Each row below holds a small network's activations on one input, seen along a few directions.
In each table, some parts of the input vary, and every possible input appears once, in random order.
A made-up example of a description, with smaller parts first: one of 6 places along a line, together with either a single point or one of 11 places around a ring or (one of 3 separate values, together with one of 8 places around a ring).
Shared parts are said once, and a part with two or three values counts as separate values.

Table:
row 1: [-21  -6  -4  -1  61 -11  -4   2  10  22   1  21 -10]
row 2: [ 20  -5  21  20  24 -28 -21  22  26   5  -6  16 -23]
row 3: [-43   1  -5   3   6  -9  51  20 -10  14 -13  35 -10]
row 4: [ -1 -15  -3 -13 -48  15 -39   5  15   8   1 -23 -12]
row 5: [ -2   4  16  27 -27 -30  23  39   6  -1  -9  32 -22]
row 6: [  61    3   20   21   55  -22  -32  -74 -109  -48  -70  -61   28]
row 7: [  2   8 -14  12 -56   6  13  36  -4 -24  34   3  -5]
row 8: [ 15   1 -19 -20  27  21  -5 -37  24  20  17   1  23]
row 9: [ 56   2   7   0  -6  10 -22  -9  40   4   9  -8  14]
row 10: [-44  -4  -4 -34 -15  29 -11 -20  11  16   1 -19   8]
row 11: [-41  12 -16 -16 -21  17  47  14 -10 -17  35   3   9]
What do these inputs look like to the network?
> either a single point or (one of 2 separate values, together with one of 5 places around a ring)

Table:
row 12: [-42 -29 -31 -44 -36  56   6  30 117  13  62   7 -10]
row 13: [105  20  30  22 -16 -28 -47 -25 -47 -66 -17 -67  30]
row 14: [-27  13  17  32  17 -50   6  13 -97   2 -54 -18  -5]
row 15: [100  -4  25 -22  49  13 -76 -66   0   3   0 -75  36]
row 16: [ 17   1  22  45 -79 -20  20  57   3  -7 -14  28 -28]
row 17: [ -6  -8 -25 -45  -8  76  -5 -43  15  18  39 -16  40]
row 18: [ 15 -30   0 -24 -33  14 -35 -10  98  33  31  -2   2]
row 19: [  9   8  -2 -40 -58  59  18 -31  10 -31  35 -28  31]
row 20: [ 57   7   2  15 119 -39 -45 -61 -33  14 -28 -10  11]
row 21: [ 42 -18 -15 -16 -84  26 -27  14  64   7  12 -13  -9]
row 22: [-38  10  24 -10  82   2 -22 -45 -24  31 -47 -12   4]
row 23: [113  -5  10   5   2  12 -69 -49 -24 -38  -4 -83  31]
row 24: [ -5  -1  12  56 -24 -57  24  54 -18  25  -7  63 -43]
row 25: [-12  20 -25  17 -55 -14  67   4 -50 -43   7  -9   9]
row 26: [ -7 -17 -17   0  37 -11   2  11  50  67 -13  52 -27]
row 27: [-46   3 -21  22 -81  10  49  89  16 -38  34  55 -42]
row 28: [-74   0 -44 -14  31  18  21  49  69  38  31  79 -22]
row 29: [-69   3 -26   1  12  -6  55  72  23  34  32  80 -62]
row 30: [-30  -4 -32 -22 -90  52  -8  52  85 -20  66  14   1]
row 31: [-32  -8 -22 -47  53  49  22 -57  18  24  22  20  18]
row 32: [-32 -25   8 -38  74  11 -38 -73   4  19 -22 -36   5]
row 33: [-42  29 -26 -19  61   0  45 -36  10  28  10  22  25]
row 34: [  3   8  37  -3 -58  -5 -24 -14 -42 -52 -22 -70  18]
row 35: [ -6 -29  11 -55   8  26 -55 -69   3   1  -5 -69  12]
row 36: [ 69  11  23  51  65 -59  -6   9 -99 -31 -63  -8   7]
row 37: [ 72 -15   8 -19 114  -3 -55 -63  -9  16 -21 -40  24]
row 38: [-16  15  24  39 -35  -8 -16  -2 -83 -45 -50 -31   2]
row 39: [  9   8   4 -27 -46  28 -65 -42 -21 -24 -16 -72  22]
row 40: [-13  -4   0  41  17 -23  10  32   2  56 -19  77 -44]
row 41: [-65 -23 -27 -38  25  42  24  27 114  30  41  43 -22]
row 42: [ 54   6  26  45 106 -65 -14 -23 -61   1 -39  -9  12]
row 43: [ -5 -33   4 -25  30   3  -5 -18  96  47   4  30 -24]
row 44: [ -27   -6  -31   -5 -103   25   33   77   50  -33   49   13  -22]
row 45: [-41  -8  22   1  60 -39   7 -22 -67  10 -52  -4 -15]
row 46: [-62   4  -2  22 -26 -20  73 105  11  -1  19  72 -43]
row 47: [  1  21   2 -14 -75  13  44  -2 -17 -45  24 -29  34]
row 48: [-33  27  -1  23   0 -22  68  31 -76   4  -6  35  23]
row 49: [ 86  25  37  55   5 -52 -25 -10 -76 -60 -32 -42  16]
row 50: [  33    5   17   31 -102   12   -7   31   29   -8    6    6  -26]
row 51: [-50  21 -16   5  42 -25  50   4 -45  23   7  45  31]
What do these inputs look like to the network?
> one of 5 places along a line, together with one of 8 places around a ring
Changing only the place on the line of 5 turns row 33 into row 28. The same change can be made to row 47. Which row results?
> row 44
Changing only the place on the line of 5 turns row 18 into row 35. The same change can be made to row 43. Which row results?
> row 32
Change only the place on the ring of 8 in row 13. List by row number the other rows that result.
> row 15, row 20, row 23, row 36, row 37, row 42, row 49
A walk changes only the place on the line of 5. It starts at row 42 and steps to row 45. List the rest of the walk in order.
> row 51, row 40, row 29

Table:
row 52: [ 69   0  12   0   1 -17 -54 -64 -53 -37 -28 -60  31]
row 53: [ 57   3  20  28  21 -45 -13 -27 -86 -46 -53 -37   6]
row 54: [-54  11 -18   8   4 -10  61  58  26  41  23  69 -30]
row 55: [ 28  -6  15  21  94 -41 -18 -29 -67   8 -50 -20   8]
row 56: [ -2  11   8  45 -37 -37  41  48 -42 -20 -19  30 -19]
row 57: [ 20 -15   1 -43  45  30 -48 -70  29  21   4 -32  35]
row 58: [  3 -14 -14 -42  21  44 -29 -23  69  30  23  -9  15]
row 59: [ 19  11  20  40 -12 -55  16  19 -81 -29 -36  -9 -16]
row 60: [-68  -3 -30 -22 -16  30  31  43  69  40  44  57 -19]
row 61: [ 41  -8  13 -28 -24  31 -50 -60   5 -36   6 -58  34]
row 62: [-47  23   2  25 -62   1  58  65  -1 -17  20  44 -18]
row 63: [ -3   7  10  28  67 -49  23   5 -47  14 -41  23 -18]
row 64: [ 47  -8   5  -4  81 -12 -52 -66 -23  11 -28 -41  31]
row 65: [-36   4   1  35  38 -30  41  43 -28  30  -9  42 -27]
row 66: [-32   7 -21  -7 -91  29  34  54  51  -6  45  33 -17]
row 67: [-42 -14 -20 -36  -1  42   2   1  87  33  32  19  -8]
row 68: [-17  -2  -5 -17 -75  47  -6  16  57 -14  39 -13  -6]
row 69: [ 17  -7   1 -29 -53  44 -39 -13  34 -22  27 -38  16]
Changing only one part turns row 56 into row 65. The same change can be made to row 52. Which row results?
> row 64
What do these inputs look like to the network?
> one of 2 separate values, together with one of 9 places around a ring
Change only the choice among 2 separate values in row 53. List by row number the other rows that result.
> row 55
